B = [[6, 7, 9, 7, 4, 7, 7, 6, 2, 7, 3, 7], [7, 6, 3, 7, 7, 6, 3, 7, 6, 7, 4, 7], [7, 6, 6, 6, 6, 8, 6, 8, 5, 8, 6, 8], [7, 7, 6, 8, 7, 7, 5, 8, 6, 8, 4, 8], [4, 8, 5, 7, 3, 8, 4, 8, 2, 8, 4, 8]]
The entry just right of the largest entry?
A: 7
The largest entry is 9

W = 11.808	-124.068	76.198	-47.270	87.207	148.366	-62.066
The median of all entries is 11.808
The 1st entry from the right is -62.066
Read off the 2nd-last entry.
148.366
Read off the entry just right of the smallest entry.
76.198

Read these off the row that follows.
1) Give the entry just left of -2.48.
2) Give the entry just left of 1.91.
[ 2.27 -2.50 -2.48 -5.60  0.84  1.91  3.17  3.33  0.31  4.20 -0.38 -4.37]
1) -2.50
2) 0.84

Questions about the matrix below.
1) Give the top-left entry.
2) Give the entry directly above -4.66.
3) Give the minimum.
4) Give the first entry of the largest entry's row.
5) Give the entry just right of the smallest entry.
6) Give the largest entry in the last row.
7) Give the entry just right of 2.88.
8) Give the entry just left of -1.28.
[[-4.18 -3.39 -0.13  2.55]
 [ 2.88  3.20  3.98 -4.66]
 [-0.41  0.00 -1.28 -0.76]
 [ 3.48  2.40 -2.55  0.30]
 [-2.93 -2.95 -6.10  5.06]
 [ 2.67  2.84  2.70 -3.28]]
1) -4.18
2) 2.55
3) -6.10
4) -2.93
5) 5.06
6) 2.84
7) 3.20
8) 0.00

[[ 2.84  5.06 -5.40 -3.46  4.79 -5.45 -4.43  4.92]
 [ 0.16  0.84 -4.63 -0.87 -4.24 -4.37  4.12 -0.51]
 [-2.46  2.31  3.97  3.48  3.98  4.67 -4.53  0.85]
 [-3.46  4.53  0.91  4.75  2.70  4.06 -4.73  0.48]
 [-2.83  3.40  4.52  3.21  4.40  4.64 -4.35  2.29]
 [ 1.37 -5.37 -5.47  5.40 -5.41 -5.49  1.40 -5.52]
 [ 2.85  5.13 -5.42 -4.12  4.69 -5.43 -4.29  4.94]
 [-4.20  0.40 -0.90  4.34  1.78 -0.65  0.76  3.04]
 [-2.59  3.38 -1.80  3.94  3.47 -3.25 -1.61  1.16]
 [-2.73  3.97  4.22  3.62  4.20  4.56 -4.62  2.47]
 [ 3.80  5.06 -5.49 -4.21  3.61 -5.49 -4.96  4.94]
 [-4.06  2.06  1.03  3.30  2.91  2.21 -0.92 -1.22]
 [-3.16  4.65  2.79  4.15  4.84  3.42 -5.02  2.39]
 [ 3.32  5.18 -5.42 -3.43  4.68 -5.48 -4.28  4.96]]
The third entry on the main diagonal -> 3.97
Find the entry directly above -5.02.
Answer: -0.92
The entry just right of -4.12 -> 4.69
Find the 4th entry, reading row by row.
Answer: -3.46
The first entry in the row that holds the largest entry -> 1.37
The first entry, reading row by row is 2.84
The largest entry in the first row -> 5.06
The largest entry in the last row -> 5.18
The entry just left of 5.18 -> 3.32
The 3rd largest entry -> 5.13
The entry in the bottom-right corner: 4.96
Find the top-right entry.
Answer: 4.92
The entry just right of 4.06: -4.73
Find the 3rd entry, reading row by row.
Answer: -5.40
Find the largest entry.
Answer: 5.40
Find the 5th entry, reading row by row.
Answer: 4.79
The entry just left of 4.75: 0.91
Find the entry just left of 3.98.
Answer: 3.48
The entry directly above 3.61 is 4.20
The largest entry in the first column -> 3.80
The entry just right of -4.73 -> 0.48
Find the smallest entry in the first row.
Answer: -5.45
The fifth-last entry, reading row by row -> -3.43
Find the entry directly above 3.47.
Answer: 1.78
Find the smallest entry in the last row.
Answer: -5.48
The entry directly below 2.47 -> 4.94
The entry just left of -4.73 is 4.06
The smallest entry in the first column is -4.20
Find the entry directly below -4.21.
Answer: 3.30
Find the entry directly above the smallest entry.
Answer: 2.29

Questions about the grid below.
1) Which number is the entry directly above the centre entry?
2) Which number is the entry in the top-right corner?
3) Which number is the entry just right of the largest entry?
4) Which number is the entry directly below the centre entry?
5) Which number is the entry directly below 78?
6) Which number is the bottom entry of the column that holds the largest entry?
7) Which number is the second largest entry?
8) Which number is the third entry on the main diagonal?
[[ 83 118 172 217 183 173 201 178  78]
 [122 162 154 163 151 127  83 113 224]
 [212 169  98  73 160 147 147  81 218]
 [215 131 121  61 167 178 158 105 191]
 [104 125 147 189  86 164 190 119  99]
 [ 83 170 124 227 199  97 175 233 105]
 [170 193  75 171 139  65 205 215  92]
 [203  90 150 109  77 147 235 205  58]
 [169 234  58 192 190  74 123 223 200]]
1) 167
2) 78
3) 205
4) 199
5) 224
6) 123
7) 234
8) 98

[6703 6960 3375 5353 1038 8136 5268 4629 7715 4213 3831]
The third entry from the left?
Answer: 3375
The last entry?
Answer: 3831
The entry just left of 8136?
Answer: 1038
The median of all entries is 5268
The entry just right of 3375?
Answer: 5353

Read these off the array that follows. Rows and columns are numbered from 0.
1) The entry in the top-right corner?
2) The entry in the bottom-left corner?
3) The bottom-right entry?
4) The top entry of the column that holds the smallest entry?
5) The entry at row 0, column 1?
6) The entry directly above 184?
7) The entry just right of 66?
8) The entry just right of 40?
39,517,-147,220,-31
27,648,202,61,262
484,279,-60,-71,192
172,648,-99,211,24
-588,184,0,40,-69
16,408,66,334,-275
1) -31
2) 16
3) -275
4) 39
5) 517
6) 648
7) 334
8) -69
